These are the activations of a small neural network, seen along a few directions. Each row is one input.
Each table varies a few parts of the input and shows all the possible inputs, shuffled.
A made-up example of a description, with smaller parts first: one of 8 places around a ring, together with either a single point or (one of 2 separate values, together with one of 4 places along a line) or one of 9 places around a ring.
Shared parts are said once, and a part with two or three values counts as separate values.
In the rows, zero is written as 128.

Other details of the inputs vary at random and push rows far along two fixed directions, the same in every table; ignore that.

A family of inputs:
x1: [126 119 138 151  93  84 150 159 122 105 149 102  86 107]
x2: [119  76 157  70 150 167 156  96 182 165 129 112 167 211]
x3: [ 86  81 168  57 133 127 191 127 173 126  68 111 178 156]
x4: [126 112 103  88  62 139  95  91 132 101 187 133 100  84]
x5: [ 95 188 129 181 138 175 106 166 104 106 105 131 170 135]
x6: [172 107 122 119 110 125 107 118 117 135 172 109  86 147]
x7: [124 122 134 125  82  71 144 154 112 121 132 117  95  92]
x8: [124 127 141 121  83  72 141 155 116 118 129 124  88  96]
x9: [146 106 128 116  98 143 110 156 101 126 166 105  86 136]
x10: [ 74  79 170  80 152 140 216 127 175 135  84 131 160 158]
x11: [182 110 126 137 125  82 110 111 134 112 166 112  85 129]
x12: [138 120 127 101  82 121 102 155  92 152 160 129  89 120]
x13: [ 82  67 139  54 118 201 153  71 204 105 152 113 177 164]
x14: [123 187 118 196 169 126 104 117 152  96  90 123 164 122]
x15: [131 116 132 137 108  93 160 151 104 102 131 128  71  87]
x16: [107 189 120 170 150 188  79 143 101 127 122 127 162 149]
x17: [102  76 165  77 145 104 179  96 193 147  79 117 186 159]
x18: [100 178 118 169 153 183 121 156  85 106  89 150 163 111]
x19: [136 196  93 148 155 161  68 105 115 146 108 143 172 135]
x20: [115 187 126 195 179 125 118 104 128 112  83 154 156 109]
x21: [172 116 131 141 122  78 113 113 140 125 173 120  85 134]
x22: [107  78 157  68 148 109 179 102 207 141  75 120 178 157]
x23: [153 113 121 147 122  75 148 126 137 118 138 137  71  88]
x24: [ 89  72 156  60 150 189 177 126 152 169 115 136 159 181]
x25: [ 95 184 122 186 138 174 108 164 100 108 107 124 177 130]
x26: [ 96 202 114 164 144 130 111 143 122 104  72 134 173 101]
x27: [ 77  71 166  70 138 175 204 149 155 147  98 140 167 167]
x28: [162 108 111 127 114 119 124 113 101 160 178 137  77 123]
x29: [ 84  80 152  50 119 162 180 157 167 145  87 125 184 162]
x30: [138 190 110 167 170 116  78  90 124 133 103 142 185 125]
x31: [100  72 155  35 132 176 152 127 151 160  99 116 177 180]
x32: [145 189 105 183 183 135  83 101 147 111 116 130 168 139]
x33: [117  81 152  46 140 154 149  91 171 180 112 128 177 195]
x34: [ 92 175  90 150 141 208  89  72 126  89 142 157 164  93]
x35: [167 113 101 120 117 124 121 119 112 153 173 140  70 119]
x36: [162 106 122 127 106 120 113 118 122 150 181 109  94 149]
x37: [138 111 134 133  83 125 132 181  98 102 153 110  86 116]
x38: [127 119 122 137 107  93 165 157 120 111 137 132  71  85]
x39: [104  71 170 101 155 118 186 101 204 131  96 102 176 176]
x40: [ 96 183 107 170 152 182 124 163  99 114  95 154 162 108]
x41: [132 109 133 101  76 115 131 174  95 120 132 125 102 105]
x42: [164 117 114 110  93 103 100 116 105 163 168 126  96 126]
x43: [121  66 151  79 180 130 184  78 186 159 114 135 172 175]
x44: [167 116 130 111 115  68 111 106 136 142 151 135 101 123]
x45: [105 187 110 149 140 173  75 137  88 146 108 135 179 128]
x46: [126 123 145 146  93  86 148 160 126 103 146 109  79 113]
x47: [128 183 128 196 170 127 100 110 136  88  85 119 165 124]
x48: [152 116 144 156 108  68 132 129 144 110 147 114  80 116]
x49: [140 188 104 145 155 162  66  98 101 139 103 138 173 138]
x50: [134 116 123 135  82 125 135 187 113 110 159 114  85 113]
x51: [157 106 132 145 122  75 146 119 123 110 133 133  72  91]
x52: [146 105 119 114 106 142 123 150  82 137 162 133  70 111]
x53: [122 109 133 109  72 110 137 174  98 135 142 125 109 107]
x54: [142 111 108 116 105 141 125 157  96 145 168 137  70 108]
x55: [172 110 125 145 121  76 116 112 137 127 176 113  91 130]
x56: [168 114 124 136 134  81 128 105 125 137 164 148  77 114]
x57: [117 195 128 178 157 108  95 107 132 115  75 143 174 112]
x58: [143 194 100 159 173 122  76  96 137 126  99 146 178 122]
x59: [102 189 129 185 155 144 116 141 119  81  84 114 164 121]
x60: [180 115 122 113 115  68 103 106 123 128 148 128  95 112]
x61: [103 178 108 166 161 191  99 134  84 143 117 147 162 125]
x62: [162 114 117 123 115 120 121 114 104 157 174 144  71 127]
x63: [114 179 120 198 178 124 122 102 126 115  87 147 164 105]
x64: [ 74  74 164  84 151 139 219 125 172 137  87 124 167 153]
x65: [144 119 111  97  84 124 103 160 101 148 159 125  87 111]
x66: [171 117 108 127 106 121 105 127 127 141 181 114  79 139]
x67: [138 180 102 162 177 179  90  95  97 136 112 150 156 136]
x68: [ 91 179 116 178 149 177 125 156  87 120  99 151 169 111]
x69: [169 106 112 125 140  89 136 108 141 135 159 143  84 113]
x70: [156 109 137 121 103  61 128 120 133 115 120 120  95  99]
x71: [178 108 119 131 137  86 126 103 119 124 157 140  77 109]
x72: [136 103 128 122  94 137 118 156 106 142 177 106  92 138]
x73: [145 113 115 121  94 138 110 165 112 133 176 110  78 128]
x74: [ 83  81 162  83 143 140 201 139 199 118  91 100 168 170]
x75: [ 93 193 125 157 128 161  99 161  94 121  87 147 179 118]
Description of these inputs: one of 3 separate values, together with either a single point or (one of 4 separate values, together with one of 6 places around a ring).
Changing only the choice among 3 separate values turns x12 into x16. The same change can be made to x65. Which row results?
Answer: x73
Start at x42 and move only the place on the ring of 6, one step at a time. The first step leads to x30. Which rows follow, in order?
Answer: x17, x7, x53, x45
Change only the choice among 4 separate values in x11. List by row number the other rows that result.
Answer: x21, x32, x55
Change only the choice among 3 separate values in x32. List by row number the other rows that result.
Answer: x58, x69
Change only the place on the ring of 6 in x31. List by row number the other rows that result.
Answer: x3, x41, x49, x60, x70
Change only the choice among 4 separate values in x48. List by row number the other rows that result.
Answer: x14, x39, x47

A family of inputs:
x76: [124 125 132 131 114 117 135 142 122 125 129 126 120 119]
x77: [114 127 130 115 147 162 132 122 135 134 115 130 160 147]
x78: [111 131 132 116 143 160 129 121 138 135 116 126 160 150]
x79: [139 125 127 125 127 111 127 124 128 135 131 132 116 123]
x80: [124 125 129 127 116 119 137 141 125 125 127 129 116 116]
x81: [135 123 133 133 125 111 135 132 129 122 128 126 115 123]
x82: [119 131 131 118 149 149 127 112 142 139 112 128 160 152]
x83: [124 124 126 122 114 131 130 141 120 128 136 130 116 120]
x84: [127 121 129 126 116 134 130 140 121 122 137 125 114 124]
x85: [139 124 130 128 125 109 126 126 126 136 133 128 120 126]
x86: [118 128 129 134 157 145 138 111 161 124 120 126 158 148]
x87: [132 123 127 122 114 132 122 134 117 136 143 128 120 129]
x88: [142 122 127 128 130 112 128 124 127 131 132 129 116 124]
x89: [106 127 132 119 144 159 138 130 136 127 109 129 159 142]
x90: [132 124 123 118 117 134 124 133 120 135 142 131 116 125]
x91: [142 121 122 122 126 124 123 123 123 135 139 130 116 128]
x92: [127 122 132 131 118 122 137 140 125 119 129 124 115 120]
x93: [132 126 132 131 122 108 133 132 129 125 128 124 116 123]
x94: [114 128 132 118 145 163 130 121 137 132 116 128 159 150]
x95: [139 124 122 120 123 123 122 124 124 139 138 133 116 127]
x96: [124 125 131 130 115 119 136 139 126 122 129 122 116 120]
x97: [142 122 130 130 129 113 127 124 129 129 133 126 115 127]
x98: [132 126 130 128 123 108 135 133 128 128 126 131 117 119]
x99: [111 131 140 126 147 133 141 123 142 132 100 129 164 143]
x100: [131 119 127 136 125 121 131 103 139 114 147 128 113 118]
x101: [142 121 125 125 125 125 121 123 125 133 140 127 114 131]
x102: [140 124 125 124 121 121 119 125 121 140 140 129 120 130]
x103: [132 233  95 223 157 133  65 133  79  99 104 147 145  87]
x104: [124 122 129 125 111 129 129 142 118 129 137 126 119 124]
x105: [106 129 135 124 146 147 145 129 140 123 101 128 159 137]
x106: [139 123 125 118 115 112 116 117 141 116 136 121 124 121]
x107: [124 124 128 125 113 131 129 140 122 125 138 123 116 125]
x108: [139 125 129 128 126 110 126 123 130 132 133 125 116 127]
What do these inputs look like to the network?
Answer: either one of 3 separate values or (one of 5 places around a ring, together with one of 6 places around a ring)
Change only the place on the ring of 6 in x95. List by row number the other rows that result.
Answer: x79, x80, x83, x90, x98
Start at x101 and move only the place on the ring of 6, one step at a time. The first step leads to x94. Which rows follow, in order?
Answer: x84, x92, x81, x97
